These are the activations of a small neural network, seen along a few directions. Each row is one input.
Each table varies a few parts of the input and shows all the possible inputs, shuffled.
A made-up example of a description, with smaller parts first: one of 6 places along a line, together with either a single point or one of 9 places around a ring or (one of 2 separate values, together with one of 5 places around a ring).
Shared parts are said once, and a part with two or three values counts as separate values.

Other details of the inputs vary at random and push rows far along two fixed directions, the same in every table; ignore that.
These rows show it; all are for the same input, with only those details redrawn:
[-25  11 -12  24  24 -10  -4 -29  -6 -25  -5 -29]
[-19   0  -9   9  11  -4  -5 -20   3  -5  -2 -14]
[-16   0  -7   9  11  -4   0 -18   2  -8   3 -11]
[-31   9 -12  24  25 -10  -9 -33  -5 -24  -8 -33]
[-31 -17  -4 -24 -16   6 -25 -10  26  27  -6  11]
[ -4 -17   0 -13  -6   5   6   1  15  13   7  16]
[-20 -15  -4 -17  -8   6 -14  -6  22  22  -2  10]
[-25  -1  -8   7  10  -4 -10 -22   5  -4  -2 -16]

Table:
R1: [ 37   4   3  23  11   1  27  20 -30  -9  12   5]
R2: [ -2 -12  13  -2 -12   1  10   2  11   3   6  12]
R3: [ -9   5  -5  19  17  -4   0 -17  -2 -16   7 -12]
R4: [ 44  12   3  31  23  -1  36  17 -35 -21  10  -5]
R5: [ 10   2   3 -17 -13  -4   7   5  -1   0   4   5]
R6: [ -2 -13   8  -6 -18  -2  17   5   7   5   8  12]
R7: [-3  6 -8 -2  9 10 -3 -8 -4  3 -3  0]
R8: [  7 -11  -2  -5   0   8  11  -1  16   4  10  10]
R9: [ 51  -3  11   7   5 -10  39  44 -20 -13  17  16]
R10: [  1   2  -2   8   4   4 -18  -2 -14   7 -13  -7]
R11: [21  8 -7  7  8 10 20 11 -9 -3  9 10]
R12: [19 -3 -3  1 -5 11 -3 13 -6 12 -4  4]
R13: [ 14  -3   9 -21 -20  -5   7  18   2   7  10  24]
R14: [ 20  -1  13 -18 -15  -6   9  18   4   7  18  21]
R15: [  5  11  -9  18   9   2  -5  -3 -24 -12 -10 -17]
R16: [  9  27 -16  38  32   0  20 -12 -34 -34   7 -25]
R17: [ -6  -2   2 -23 -21  -5  -9   4   6   9   1  11]
R18: [ 19 -12   7 -22 -14  -3   3  33   4  19  -5  14]
R19: [ 52  -5  14  -1   2  -8  37  42 -12  -6   8  18]
R20: [  3 -15  11 -10 -21   4   8   2  17  11   5  17]
R21: [ 21  10  -3  10  14   8  18   7 -10  -4   8   8]
R22: [-29  10  -8  24  27  -7 -17 -34   0 -22  -8 -30]
R23: [  6   2  -6  11   5   2  -4   2 -21   0  -8  -9]
R24: [ -6   4 -10  14  15  -1   6 -20   0 -19   2 -17]
R25: [  6  -9  11 -25 -17   0 -16  28   9  21 -11  19]
R26: [-12  31 -16  33  37  -2   0 -21 -31 -28  -4 -35]
R27: [-20  12  -4  24  27  -5  -9 -31   0 -23   1 -29]
R28: [ 19   0  12 -16 -13  -3  11  14   2   6  10  17]
R29: [ -7   4  -1  -9   6  11 -11  -6   1  15  -3   8]
R30: [ -6   7  -5  17  16  -2   2 -20   3 -16   2 -12]
R31: [  5   2   8 -21 -17  -5  -3   6   7   4   2  17]
R32: [-48  -3   4  -1  -8  -3 -34 -24  18   3 -10 -16]
R33: [ 56   1   6   6   0  -6  44  44 -15 -17  10  15]
R34: [-14 -12  -2 -16  -7   6  -8  -5  23  16   2   8]
R35: [  2   6  -1   7   2   5 -20  -1  -8   9 -15  -7]
R36: [ -4  24 -10  34  32   1   1 -19 -25 -27   1 -23]
R37: [  7  -3   3 -15 -10  -2  -8  20   2   3 -10  -1]
R38: [-33   0   1   3  -8   0 -17 -23  16  -8 -11 -18]
R39: [ 55   2  10   6   3  -7  43  43 -15 -15   9  17]
R40: [ -4  -1   4 -21 -17  -5  -6   7   2  13   3   8]
R41: [ 12   5   4 -17 -17  -5   4  10   5   3   8  11]
R42: [-36 -10   9 -14 -22   2 -30 -21  25  18 -11   1]
R43: [-31 -19   7 -23 -32   4 -21 -11  27  23  -8   9]
R44: [ 11  -8   4 -20 -16  -1  -7  28   4  14 -11  11]
R45: [-27 -18  -3 -20 -12   5 -20  -7  25  25  -4   7]
R46: [-20   1  -2 -14   0  12 -27  -6   6  23  -2   6]
R47: [-26 -14   5 -17 -26   5 -14 -12  23  16  -8   1]
R48: [  3   9  -8  13   9   4  -8  -4 -16  -4 -15 -19]
Question: What is each input in this table made of?
Answer: one of 6 places around a ring, together with one of 8 places around a ring
Question: Changing only the place on the ring of 6 turns R23 into R6. The same change can be made to R48. Which row results?
Answer: R47
Question: Changing only the place on the ring of 6 turns R36 into R10. The same change can be made to R46. Which row results?
Answer: R1
Question: Which other rows does R5 become when the place on the ring of 8 takes its other values? List them by row number.
Answer: R13, R14, R17, R28, R31, R40, R41
Question: Which other rows does R9 become when the place on the ring of 8 takes its other values? List them by row number.
Answer: R18, R19, R25, R33, R37, R39, R44
